These are the activations of a small neural network, seen along a few directions. Each row is one input.
In each table, some parts of the input vary, and every possible input appears once, in random order.
Descriptions start from the smaller parts, as in this example, which fits no table here: one of 6 places along a line, together with either a single point or one of 11 places around a ring or (one of 3 separate values, together with one of 5 places around a ring).
Shared parts are said once, and a part with two or three values counts as separate values.

Other details of the inputs vary at random and push rows far along two fixed directions, the same in every table; ignore that.

A family of inputs:
r1: [ -8.6 -48.4  12.5  -4.8  49.4  13.7  26.5 -18.6 -17.4 -16.6 -11.2]
r2: [-29.7  25.7 -28.3 -26.6   4.5   3.1  -6.1 -22.2 -46.7   0.3  -5.8]
r3: [-16.1  49.4  12.8 -27.8 -10.9 -14.5  23.7 -45.6 -39.6   5.6  12.8]
r4: [  7.2 -55.8   3.4  -3.9   9.2  36.6  15.4 -43.2  -5.2 -14.8  17.4]
r5: [ 14.5 -17.7  29.4  21.4 -12.1   8.3 -12.9  29.3  30.1   1.3 -16.3]
r6: [ 17.1 -13.5   6.2  33.9  -3.3   8.4   1.4  19.8  46.3 -12.1   6.2]
r7: [ 29.2 -10.2  11.1  15.1  -8.1  23.2 -14.5  27.7  35.4 -25.3  13.2]
r8: [  1.3  57.2 -33.5  24.8 -29.6 -24.6 -18.7  22.4  13.0   4.5  -8.3]
r9: [-27.5   1.4 -36.5 -14.9 -32.5   2.2  10.9 -25.9 -34.2  18.3  13.2]
r10: [ -0.6 -47.1  28.3   6.4  21.8  26.3   0.7 -47.7 -16.3  -5.6  -8.4]
r11: [ -1.9 -59.6  28.6 -14.4  27.0   4.4  15.0 -24.6 -15.4  13.3   5.2]
r12: [ 12.7  -5.0  30.7   2.1  15.0  -1.4 -25.0  23.3  45.7  -7.9  -6.9]
r13: [ 29.0  -7.3  13.3   8.6   0.7  21.1 -16.0  32.1  32.3 -28.0  -4.8]
r14: [ 11.6  -6.6  21.9  11.5  28.8 -15.4  -6.5  29.3  46.0  -4.6 -11.9]
r15: [-16.5  46.0   5.2 -17.6   3.5 -28.4  41.8 -37.4 -37.3   8.2   7.2]
r16: [-23.4  16.2 -36.6  -8.7 -24.0   8.6  -3.0 -43.5 -31.9   8.1  16.8]
r17: [-10.5  25.3 -19.5  -9.2  -0.5  -3.3 -12.4 -42.5 -43.5  25.3   7.6]
r18: [  1.4  43.4 -41.6   0.0 -54.0  -5.7 -12.1  37.6  15.6  11.6   9.1]
r19: [  2.4 -19.6  27.8  -0.2   4.4  -4.2 -10.0  47.7  32.1  -8.8 -11.6]
r20: [-22.8   2.2 -29.6 -12.9 -29.0  -6.2   4.6 -27.6 -41.9  15.7  -1.4]
r21: [ 26.2 -13.9  -1.8  27.1  -0.7  11.2   5.8  23.9  46.3 -15.1   7.0]
r22: [  7.5 -17.7  22.3   1.4   1.1  10.5  -5.7  51.5  28.4 -12.9 -14.0]
r23: [-13.1  50.4 -18.1 -15.4 -24.6 -31.6 -24.2  42.5  15.1  21.9  -9.6]
r24: [-11.3  22.8 -27.0   0.6  13.5 -17.1   5.6 -34.6 -40.8  27.8   2.4]
r25: [ -1.9 -48.1  19.7  15.6  35.4  11.8  18.8 -40.1 -14.6  -2.5 -13.2]
r26: [ -0.5  76.2  15.1 -11.3 -43.9 -31.4   9.7  31.8   7.5  12.0   4.1]
r27: [-18.4  24.7 -17.5 -20.3   6.9 -14.4 -12.6 -38.4 -38.8  22.7   8.8]
r28: [  6.7  -7.2  21.2  15.7  28.2 -12.4  -5.8  38.4  37.3 -16.3 -13.8]
r29: [  2.3  45.7 -37.3  -3.2 -47.0  -8.0 -13.8  47.1   5.2   5.2  10.1]
r30: [  2.0 -47.7  22.0   1.1  50.7  -3.7  19.4 -34.4 -10.4   6.0   3.3]
r31: [-13.8  67.1 -18.8  -5.5 -16.8 -23.4 -38.9  36.3   9.8   0.5  -8.5]
r32: [ 27.6 -11.8   2.7  24.0   6.4   8.8   4.1  33.6  35.9 -21.7   8.1]
r33: [ 27.4  -9.1   4.9  17.7  15.0   6.5   2.7  37.9  32.9 -24.4  -9.7]
r34: [-14.9  10.5 -20.1 -15.2  -9.9  -9.3   1.5 -24.8 -45.9  35.1   4.2]
r35: [  2.6 -63.9   8.6 -20.1  15.3  25.3  26.1 -12.4 -22.0 -12.9  -2.6]
r36: [  2.9 -54.0  18.4   5.1  10.1  24.8   4.4 -48.7 -12.9 -14.3   1.5]
Description of these inputs: one of 3 separate values, together with either a single point or one of 11 places around a ring.
Q: Changing only the choice among 3 separate values turns r19 into r31. The same change can be made to r11. Which row results?
A: r27
Q: Which other rows does r18 become when the choice among 3 separate values takes its other values? List them by row number.
A: r4, r21
Q: A walk changes only the place on the ring of 11. It starts at r30 and steps to r14. List the rest of the walk in order.
A: r28, r1, r33, r32, r21, r6, r8, r25, r24
Q: Which other rows does r35 become when the choice among 3 separate values takes its other values? List them by row number.
A: r13, r33

A family of inputs:
r37: [-16.8  28.2 -38.4  -8.8  -4.8  -9.6  -1.4 -25.6 -28.3  12.3   3.8]
r38: [ 10.1  15.4   1.7   7.5 -14.7  -5.5 -10.6  43.0  28.8  -4.4  -9.3]
r39: [ 14.6  -6.1  20.4   6.6 -11.7   5.2  -1.6  18.5  26.1  -8.8   4.8]
r40: [  6.4 -80.1  35.9  -2.1  28.7  27.6  24.3 -38.7  -8.1  -5.2   5.1]
r41: [-18.6  24.7 -28.3 -10.2 -15.8  -8.2  -5.4 -23.1 -34.3  18.1   4.8]
r42: [-17.1  29.1 -32.5 -14.2 -12.4 -11.4  11.2 -19.4 -31.9   6.3   8.1]
r43: [-23.3  23.0 -31.9 -23.2 -11.3 -11.6   5.0 -10.5 -34.4   8.1   2.4]
r44: [  6.9 -81.5  35.7  -2.1  32.8  29.3  17.9 -44.4  -3.1  -9.1   5.0]
r45: [ 16.3  -0.2  16.5   9.8  -1.8   9.9   4.2  21.6  27.4 -17.4   3.9]
r46: [ 14.7  18.8  -1.6  23.0  -9.2  -4.1 -13.3  32.7  33.5  -1.8  -1.8]
r47: [  9.6  13.9  -1.6  13.7  -7.8  -4.5 -22.4  40.2  28.1  -1.7  -6.2]
r48: [ 13.7  23.6  13.6   6.4 -23.4   3.7 -10.5  33.4  29.9  -8.2   3.4]
r49: [  1.1 -78.8  36.3 -14.2  35.5  31.3  29.9 -26.8  -9.3 -21.1   2.7]
r50: [-16.9   1.2 -16.3  -9.8  -6.1  -0.8   4.3 -30.0 -31.3  15.4   4.2]
r51: [ 20.4  24.2   0.6  18.8  -6.8   1.7 -19.7  28.4  30.7 -12.6  -2.2]
r52: [ 10.0  14.8  -3.3  10.3  -6.2  -3.6 -24.0  36.6  33.0  -2.5  -6.8]
r53: [-17.9  25.9 -24.6 -16.5 -22.5  -9.1   6.6 -20.4 -33.8  15.2   1.8]
r54: [  8.6 -12.3   8.8  11.5   3.7   3.5 -10.2  27.3  25.3  -3.6  -6.3]
r55: [ 18.5  22.1   8.5  13.6 -16.2   3.7 -25.2  26.7  28.9  -7.2  -1.5]
r56: [-16.8  27.3 -33.5 -11.1 -10.6 -11.9   9.5 -18.4 -32.8  12.4   5.9]
r57: [  7.4  16.5  -1.0  14.3  -7.7  -2.3 -23.9  36.6  29.6  -7.6  -9.1]
r58: [-22.7  48.8 -37.8  -9.3 -25.7 -13.0 -13.7 -17.8 -32.0  16.1   1.4]
r59: [-14.8   0.6 -15.1 -14.0  -9.2  -4.0   8.8 -27.9 -31.9  13.4   6.5]
r60: [-13.2   2.6 -23.3  -9.0   0.3  -6.2  14.5 -26.7 -30.7   8.2   6.0]
r61: [-17.7  23.1   4.0 -13.6  25.3 -24.1  16.8 -32.3 -30.6  12.0  -3.8]
r62: [17.1 -6.6  9.2 21.3  3.8  4.2 -7.3 18.5 27.6 -7.7  0.3]
r63: [ 14.8  -3.9   9.9  21.9   3.9   6.5  -8.7  14.7  29.0 -13.6  -2.6]
r64: [  1.4 -83.9  28.3  -7.7  36.2  21.4  25.9 -27.6  -9.7 -10.8   0.6]
r65: [ 10.4 -11.5  11.9   5.8   0.2   2.2  -4.1  30.2  24.2  -6.0  -3.7]
r66: [  5.8 -79.9  31.0  -7.0  42.6  31.2  15.2 -33.6 -10.6 -20.2  -2.2]
r67: [ 17.0  19.0  -1.1  20.2 -10.0  -3.9 -11.2  34.0  32.8  -1.3  -1.1]
r68: [ 15.5   8.6  50.5  10.0  14.4 -13.6  -5.5  20.3  33.5  -0.7  -7.2]
r69: [-13.1   5.1 -20.8 -10.8  -2.7  -3.7  18.9 -26.7 -31.3   5.4   1.7]
r70: [ 15.0  -7.9  19.6   9.8 -10.0   4.7  -3.4  19.6  25.3  -2.7   2.5]
r71: [-22.5  20.5 -35.4 -17.2  -6.9 -10.6  -0.7 -11.0 -34.8  17.2  -1.7]
r72: [-24.0  15.7   4.0 -23.6  25.9 -24.5   9.6 -21.4 -34.6  14.2  -9.6]
Q: Changing only one part turns r43 into r39. The same change can be made to r64. Which row results?
A: r59
Q: What do these inputs look like to the network?
A: one of 3 separate values, together with either a single point or one of 11 places along a line
Q: A walk changes only the place on the line of 11. It starts at r45 and steps to r42. List the rest of the walk in order.
A: r69, r56, r60, r67, r46, r62, r37, r63, r51

A family of inputs:
r73: [-50.1  39.7 -11.9 -47.3   8.7 -32.4   8.2 -44.9 -73.3  32.3  -6.0]
r74: [ -6.0 -47.7  41.0 -22.7  42.1  11.1  30.4 -32.2 -12.1 -17.8   5.7]
r75: [  1.5 -74.3   1.1 -15.0  26.0  27.9  28.2 -18.0 -14.1 -15.5  14.1]
r76: [  5.2 -40.7  55.5  -3.6  19.4  16.1  22.4 -60.0  -7.6  -4.3  16.6]
r77: [  5.8 -70.9  10.6   2.2   4.9  39.4   3.3 -49.9  -6.6  -6.8  12.7]
r78: [ 36.2  -2.6  13.6  31.0 -31.5  14.4 -17.6  33.1  52.4  -4.0  18.2]
r79: [  3.2 -62.1  20.3  13.2  10.5  22.9  29.5 -51.9  -5.2  -5.3  12.4]
r80: [ 20.0   8.3  42.4   8.8   4.4 -20.3  -7.4  53.2  45.9   3.1 -15.2]
r81: [ 37.7  16.9  39.0  28.1 -21.1  -3.9  -4.0  22.2  55.6  -3.5  10.1]
r82: [ 15.7  -2.7   2.6  21.5  -2.3   0.3  -0.6  57.2  53.2 -21.7  -5.7]
r83: [ 24.1   3.7  13.5  36.3 -16.2   9.0  -4.0  43.9  46.2 -20.3  -9.2]
r84: [-19.3  78.0 -78.1 -14.1 -45.0 -15.3 -38.3  42.5  -4.6   7.1  -2.5]
r85: [-44.1  25.4 -64.7 -15.4  41.0 -29.4 -17.1 -50.5 -70.4  18.7 -17.3]
r86: [-32.1  42.5 -50.3 -14.4  36.6 -24.6   6.7 -60.1 -65.2  30.5  -0.1]
r87: [ -4.9 -76.6  19.8 -15.3  28.8  16.1  17.1 -16.3 -19.9   5.2   0.2]
r88: [-11.4  84.1 -67.4   0.5 -58.5  -6.8 -41.7  29.8 -11.4   8.7  -6.4]
r89: [-25.6  75.9 -59.2 -14.4 -42.2 -26.9 -49.4  44.1 -10.6  27.8 -16.7]
r90: [-27.2  41.0 -34.2 -28.3 -13.0 -15.2  28.1 -56.5 -74.2  16.7   4.3]
r91: [  9.2  -5.0  21.6  21.2   0.6 -11.6 -12.0  58.9  47.4  -0.9 -20.1]
r92: [ 26.2  24.7  49.2  19.1  -7.2   2.2 -11.0  34.5  43.6 -18.8  -4.5]
r93: [  9.5 -68.3  11.6  -0.6  12.6  36.2  25.1 -30.5 -21.1 -14.1  10.5]
r94: [ 26.5  10.6  23.9   9.2   1.4  -9.1   4.0  51.4  51.7 -17.1  -1.2]
Q: What do these inputs look like to the network?
A: either one of 2 separate values or (one of 4 places along a line, together with one of 5 places along a line)
Q: A walk changes only the place on the line of 5. It starts at r88 and steps to r93. List the rest of the walk in order.
A: r83, r90, r92
Q: Which other rows belong to the same alternative as r86? List them by row number.
A: r85
